Each row below is a small network's average activation on inputs in which a field has the value named, seen along a few directions.
Related values have similar rows: they may be neighbours, one step apart, or belong to one group.
Strong random noise was added to every row along 5 fixed directions; ignore it. To show where, here is one row again and again, with new noise each time:
[-320 -168  -92  202  -66   85  458  284  -81 -331 -298  234  -99 -401
  510]
[ -26  -88  -20   25  211  240   61  -13  -21 -113 -266 -324 -428 -446
 -351]
[ 253   37   70  264  134 -219 -180  374  105  193 -103  287 -437  -83
   -8]
[-390   72  120  208 -165  107  378  147  -94 -293 -148   23   37 -294
  230]
[-250  283  189   35  -95  286  235 -148 -209 -285 -101 -240   34 -320
 -273]
[  66 -371  -57  148  152 -186   -5  270  164   21  -80   74 -353  -38
  268]
[-395  -32  167   81  -77  185  267  -79  -29 -270  -57 -412   -7 -236
  -85]


Field KEL:
muv: [  -5 -560 -252 -155  224  -82   42 -112  178  -60 -148 -160   83   42
  167]
mabep: [-100 -113 -321 -483  -40  164  245 -152 -190  -97  122  -96  352  196
  419]
fazi: [-319 -258  -34 -252    2  228  164  -91 -133 -140  -20 -963   76   72
 -148]
vami: [ 433  167  -30 -206  186  138 -126 -240 -147  -62 -121  -67 -188 -108
 -450]
zenu: [ 389 -390  -45 -260  228  -91 -460 -127  202  297  191 -624 -292  260
 -528]
zekam: [ 158  186  -48 -561   -9  111 -300 -248 -231  105  134 -278  310  213
 -211]
mitu: [ 111 -241  -59  314  264 -141 -307 -167  440  398  -20 -181 -554   73
 -450]
fuvu: [ -17  579  279  477  -26 -235 -185  350  396  646  153   10 -261 -143
 -516]
nif: [-292 -245  -24  147  -59  137  116 -128   62 -171  -26  248  191 -140
   70]
vur: [ -62 -296 -138 -381   50  105 -178 -203   52  -59   18 -181  252  204
  117]
gakef: [-479  255  174  599  -59 -130  -73  712  513  421 -145 -281 -367 -325
 -146]
bevo: [ 266 -529 -388  -98  273  337   25 -412    9 -150 -292   38 -387 -405
 -148]
Each value of KEL is a pair of two hidden parts, and every pair occurs once (4 first parts, 3 second parts).
zekam and fazi share the first part; zekam and muv share the second. Which value has the first part of muv and the second part of fazi?
> vami
bevo and nif share the first part; bevo and zenu share the second. Which value has the first part of zenu and the second part of nif?
> vur

Field PAVIS:
bup: [ 367 -636 -274  -43  229  -23   50  -46  165  -85    9 -143 -374 -124
   99]
bip: [ 278  159   -9  -58   25 -389 -233  180   19  328  325  344  242  596
  336]
fanab: [ 220  -59 -179    8  285  186 -177 -259  -71   36 -100  117 -277 -161
 -315]
pap: [-150 -399  188  101   57 -140 -105 -153  440   22  221 -349 -155  239
 -130]
nakab: [ -73   16  -70 -128  102  270  -77 -193  -68   43    4 -127  118 -105
 -493]
nufe: [-480  232   66  -51  -61  147   55 -115  163    1  -59 -414  178 -251
 -251]
fogav: [ -47  338  268  265 -245 -130  -17  386  -66  253  -62   -3 -160   64
  -32]
bonak: [ -81  267   69  282 -113 -208  -56  648   74  160 -197  341 -163  -65
  390]
riv: [ 959 -227 -370 -435  216 -151 -102 -144 -453 -213 -161  813  -66   81
  393]
The values of PAVIS form a ring.
List every value one step from riv, in the order listed.
> bup, fogav
List every value one step from nufe, in the order listed.
> bip, nakab

Field FUV:
pomo: [-146  596   12  123 -178  279  382  277 -363 -142 -270  161   39 -368
  199]
gesi: [-283   79  301  -36 -161  337  227 -551 -226 -391   93 -270  297 -194
 -436]
suz: [-300  -28  218   95 -100 -306 -274  303  408  438  297 -552   -8  532
 -123]
dekan: [ 268 -875 -360 -518  318   81  -65 -454  -28 -312   21 -280   77  210
  256]
bir: [ 549  308  281  524   15 -443 -484  355  324  550   77  667 -583  167
 -271]
miv: [-230   10  134    9 -138 -220   59  101   96  -63  215 -143  155  317
  406]
kubap: [ 460 -536 -366  -51  398 -180  -65  125  249   99 -128   51 -580  -71
   53]
babet: [ 231  565  -66  -62 -228   85  117  228 -520   11 -281  470  141 -322
   59]
vifi: [ 151  -18    8 -292 -142 -162 -101 -123 -226 -177  160  251  489  361
  342]
muze: [-169 -646  -63  157  230   88 -201 -282  438  114  104 -541 -323   -2
 -311]
nupir: [ -69  255 -146 -457   87  391  158 -479 -344 -213  -66 -128  382 -120
 -261]
mimod: [-274 -164 -146   43   26   74  211   26  124  -91   26   70  135 -138
  219]
Each value of FUV is a pair of two hidden parts, and every pair occurs once (4 first parts, 3 second parts).
suz and pomo share the first part; suz and nupir share the second. Which value has the first part of nupir and the second part of pomo?
> miv
dekan and mimod share the first part; dekan and gesi share the second. Which value has the first part of gesi and the second part of mimod?
> muze

Field VOBU:
veb: [   5 -364 -107  -17  224   22  -27 -331  336  -45   30 -273 -259   38
  -90]
tek: [-694  224   58 -109  -30  439  122 -219  -14  -75   25 -820   89 -296
 -425]
mani: [ 605 -440 -221 -194  552 -241 -537  192  155  395 -231  -20 -421  149
  -89]
gumaz: [  80 -322 -535 -291  435  361  -44  -58 -143   52 -413 -232 -302 -416
 -305]
sefir: [   7  313  200   34  -55    5  -34 -135 -188 -137  138  459  373  -46
  -80]
zag: [  81 -499  -43 -109  -57   79  117 -262  -62 -148   57 -277 -122  143
  139]
duri: [ -53  204 -138   -9    6  131  198  262  -54   99 -184  144  -24 -181
  269]
pason: [  72 -544 -215  102  -16 -295  159  540   98  -49 -226 -133 -298  -97
  687]
sab: [ 330   81   53 -373  -10   -9 -141 -613 -318 -238  277  431  349  348
  -78]
meka: [-253 -130 -231   63   85   92  298   18   93 -160  -99  251  -32 -172
  285]
voz: [-222 -265 -211   68  111  214  109 -155  136  -28 -198 -172  -78 -376
 -159]
vilil: [-146 -121  170   30 -389  123  294 -246 -129 -540  189  -77  356  175
  124]
dud: [  73   75  207  131 -156 -196  113  123   61   76  243 -163    1   85
    7]
tisek: [  34  677  186 -212 -159  123 -115   47 -254   46  -61   15  178   14
 -323]
The values of VOBU form 3 separate groups.
Which other values are in the same group as veb? Give them in the order they are listed.
> sefir, sab, meka, voz
Which other values are in the same group as pason? Give them in the order they are listed.
> zag, vilil, dud
